A small network was shown many inputs. Here are its activations along a few directions, one row for each input.
Each table varies a few parts of the input and shows all the possible inputs, shuffled.
A made-up example of a description, with smaller parts first: one of 8 places around a ring, together with either a single point or one of 9 places around a ring or (one of 2 separate values, together with one of 6 places along a line).
Shared parts are said once, and a part with two or three values counts as separate values.
In the rows, 128 means zero.

A family of inputs:
R1: [ 92  84 177 171 209 128 126  76  72 169  99 106 165 108 154 174 164]
R2: [116  99 160 133 159 189 197  23 135 146  93 164 143  98 164 114 159]
R3: [122 125  90  99  85 147 124 202  71  89 198 140 127 163 109 178  83]
R4: [142 137  87  81  80 124 115 171 135  97 122 107  97 127 111  91 120]
R5: [141 161 125 135 144 109  96 173 121 119 120  88 101 182 130  95  93]
R6: [171 155 108 114  76 101 126 126 184 125 122 188 101  79  95 147 151]
R7: [ 93  81 138 111 156 215 182  76  88 113  93  84 150 139 178  56 125]
R8: [113 100 152 113 156 202 201  39 154 142  90 123 152 111 173  58 134]
R9: [143 107 108 103  80 129  77 193  80  86 140 121  81 129  98 152 136]
R10: [ 96  68 159 132 145 181 163  53  61 122 109 146 157  97 170 175 153]
R11: [150 176  92 116  83 117 163 141 169 124 182 205 141 108 107 166 100]
R12: [131 134 144 147 140 119  65 183  68 104 135 101  99 188 114 162 110]
R13: [106 114 165 141 208 149 165  56 162 179  82  81 170 128 149  63 141]
R14: [116 142 100 111 106  94 107 164 161 119 130  83 117 157 120  78 127]
R15: [144 176  86 103  82 128 168 154 186 120 182 161 144 113 120 109  74]
R16: [140 160 116 129 102  83 123 135 227 142 129 119 126 116 115  74 130]
R17: [145 141  90 118  81 111 132 176 103 116 198 194 140 112 120 221 101]
R18: [148 151 148 159 131  82  79 155 102 125 135 154 117 135 121 206 124]
R19: [162 123 109 119  70  95  92 165 115 111 140 173 101  73 105 199 153]
R20: [113 111 122 133 108  97  68 184 104 110 149  97 100 159 107 138 145]
R21: [126 155  72  92  87 140 153 190 123  97 184 123 135 147 125 110  67]
R22: [ 84  53 158 128 154 218 146  89  29 105 108  99 139 148 163 122 135]
R23: [115 114 174 164 218 133 161  42 145 189  85 124 155 117 143 116 168]
R24: [164 181 150 168 139  84 109 128 172 139 122 172 110 127 109 146 122]
R25: [134 129 126 148  98  62  85 155 139 133 148 150 120 104 113 185 161]
R26: [147 161 124 143 104  69 119 118 209 147 130 163 121 110 101 132 159]
R27: [156 181 142 147 136  96 116 138 188 137 119 128 116 138 121  91  95]
R28: [162 155 100  94  74 114 132 137 199 121 118 144 107  92 106  92 124]
R29: [ 86  97 149 134 211 162 146  93  98 158  83  43 164 163 155  64 135]
R30: [ 82  69 170 155 217 162 109 108  43 158  96  58 145 172 145 125 150]
- What is each input in this table made of? => one of 5 places around a ring, together with either one of 2 separate values or one of 4 places along a line
- Changing only the place on the ring of 5 turns R5 into R27. The same change can be made to R29. Which row results? => R13
- List by row number the other rows that have the place on the ring of 5 in common with R30. => R3, R9, R12, R20, R22
- Change only the place on the line of 4 in R24. List by row number the other rows that result. => R6, R11, R26
- Change only the place on the ring of 5 in R8. List by row number the other rows that result. => R2, R7, R10, R22
- A walk changes only the place on the line of 4. It starts at R17 and steps to R19. List the rest of the walk in order. => R25, R18

A family of inputs:
R31: [132 133 120 126 118 125 124 141 124 121 137 136 121 131 125 136 125]
R32: [135 138 123 128 116 117 127 131 139 126 134 142 126 121 127 137 126]
R33: [134 132 120 122 113 123 121 142 136 122 134 130 119 127 119 125 127]
R34: [133 135 121 124 115 127 128 137 133 120 135 134 124 128 124 127 121]
R35: [135 132 124 127 119 122 122 140 125 125 136 137 125 123 120 143 124]
R36: [132 139 121 128 119 112 122 137 134 123 129 131 124 125 125 132 128]
R37: [ 76  62 189 149 234 203 175  20  82 167  62  72 169 141 181  79 161]
R38: [135 138 123 125 117 120 124 137 140 124 130 130 122 129 126 122 122]
R39: [133 127 121 124 115 122 118 144 128 126 140 133 121 130 121 137 129]
R40: [132 140 123 127 120 121 131 133 141 127 136 134 131 127 124 129 119]
R41: [132 133 123 129 123 116 116 145 125 127 135 128 126 126 118 141 126]
- What is each input in this table made of? => either a single point or (one of 2 separate values, together with one of 5 places around a ring)

A family of inputs:
R42: [129 121 156 152 137 122 135  83 155 148 120 161 148 107 122 142 153]
R43: [193 204  84 122  48  39  76 219 218 109 160 172  86 116  69 123 108]
R44: [124  96 124 118 126 133 119 138  75 108 114 118 121 126 140 141 150]
R45: [109 110 157 141 151 139  96 129  76 117 116  97 113 155 132 145 130]
R46: [123  93 133 124 128 131 101 134  80 126 113 113 128 130 135 160 151]
R47: [132 137 155 147 151 132 149  68 161 157  93 143 159 100 142 112 127]
R48: [164 172  73 102  38 101 103 222 130  88 203 183 105 132  96 191  83]
R49: [121 120 139 152 157 119 122 116 104 146 127 139 125 116 126 170 150]
R50: [115 101 142 135 160 116 103 138  67 131 124 103 129 140 142 172 148]
R51: [139 114 127 140 131 137 126 117 111 137 116 156 116 112 124 147 151]
R52: [156 187  84 134  52  64  82 218 130  90 195 188 112 140  93 210  87]
R53: [129 129 132 114 138 148 177  72 159 140 106 138 144  91 153  95 126]
R54: [153 172  69 107  23  93 104 214 132  72 195 186 110 120  96 182  92]
R55: [ 96  91 143 129 171 161 134 130  86 135 134  74 147 154 151 106 115]
R56: [130 115 121 135 123 138 138 117 109 121 118 154 117 102 125 140 152]
R57: [175 192  63  90  25  58 100 214 216  97 173 154  82 100  77 115 110]
R58: [107  92 130 122 148 163 133 128  92 130 124  91 131 159 154  92 122]
R59: [128 114 142 149 154 135 128 119 105 142 125 139 132 107 120 162 143]
R60: [132 112 140 124 130 140 153  87 155 149 131 159 134 108 132 135 151]
R61: [122 124 152 144 152 114 144  85 148 154 131 155 138 118 133 149 155]
R62: [121  95 145 131 156 131 109 139  69 127 122 104 136 130 135 164 141]
R63: [122 123 135 124 154 160 177  81 155 130  98 114 135 124 157  70 136]
R64: [120 121 145 132 155 158 160  78 160 148  97 109 144 130 151  87 138]
R65: [164 177  86 119  56  89 100 225 125  89 203 181 114 132  89 200  77]
R66: [110 129 156 142 188 144 164  79 149 155 105  97 144 140 160  97 138]
R67: [117 126 160 149 172 151 156  78 155 149  96 105 155 129 146  92 135]
R68: [184 194  70  97  33  57  88 216 220 113 171 158  82 110  75 123 107]
R69: [111  97 136 105 132 168 129 135  78 100 126  94 109 137 137 122 122]
R70: [ 97 102 142 142 170 140 124 127  84 135 126  85 134 168 156 105 125]
R71: [104 112 132 118 164 169 152  98 120 146 104  90 151 153 135  79 125]
R72: [124 143 153 151 155 115 144  65 160 161  94 142 152 110 149 119 134]
R73: [146 133 138 128 140 142 159  70 162 153  94 152 139 105 153  95 128]
R74: [115 104 159 137 147 154 102 131  78 114 115  98 121 145 125 138 123]
R75: [ 97 112 125 113 156 169 163  99 118 130 106  89 150 142 135  72 125]
R76: [111 119 144 133 186 165 155 100 110 143 104  93 153 157 136  74 119]
R77: [ 91  90 124 118 134 160 137 126  95 118 127  82 139 144 149  95 125]
R78: [ 93 123 145 138 185 147 144  95 113 151 105  85 154 163 138  91 129]
R79: [124 116 135 129 110 132 150  82 157 131 124 162 137  98 128 130 157]
R80: [118  99 144 121 130 161 106 130  84 114 114 102 110 146 131 132 127]
R81: [177 207  79 117  56  26  77 219 217 116 172 156  83 122  71 141 107]
- Changing only one part turns R47 into R72. The same change can be made to R62. Which row results? => R50
- Changing only one part turns R75 into R76. The same change can be made to R56. Which row results? => R59
- What is each input in this table made of? => one of 4 places along a line, together with either one of 2 separate values or one of 8 places around a ring
- Change only the choice among 2 separate values in R54. List by row number the other rows that result. => R57

A family of inputs:
R82: [109  96 167 140 176 156 159  46 122 157  86 122 158 107 161 125 151]
R83: [150 164  66  81  51 116 143 184 159  95 181 161 119 117 106 129  87]
R84: [140 164  95 115  71  74  90 196 162 108 166 130 107 144  96 137 115]
R85: [100  89 169 153 184 175 162  54  91 137  95 126 146 123 158 127 156]
R86: [146 179  91 116  83  76  90 203 130 105 160 131 112 145 105 154  92]
R87: [157 167 104 133  75  95 113 174 149 106 171 188 111 117  97 174 109]
R88: [103  80 141 111 151 221 186  70 105 122  99 102 141 127 170  61 127]
R89: [162 184  95 115  86  72 105 182 190 128 149 145 112 117  86 131 113]
R90: [ 92  88 164 142 179 160 134  83 113 143  93  76 139 160 153  76 148]
R91: [117  98 172 151 190 164 156  51 142 158  79 110 132 124 163  75 159]
R92: [163 183  95 126  82  67 115 170 195 130 159 168 116 113 104 142 119]
R93: [141 153  94 120  83  86  89 210 118 110 182 137 119 134  97 176 103]
R94: [ 99 102 159 139 193 162 137  93  80 138  84  75 145 162 160  97 123]
R95: [171 166 111 123  64  86 107 162 173 115 157 184 108  99 102 168 115]
R96: [100  70 167 139 186 180 141  73  63 141  96 108 140 136 155 138 160]
R97: [ 93  66 155 140 181 164 129  97  57 137  97  85 151 127 155 134 158]
R98: [114  99 162 140 189 157 146  65 133 157  69  93 134 120 140  72 161]
R99: [149 158  96 118  81  92 100 190 124 117 178 164 116 134  96 189 108]
- Changing only one part turns R84 into R90. The same change can be made to R99. Which row results? => R96
- What is each input in this table made of? => one of 2 separate values, together with either a single point or one of 8 places around a ring
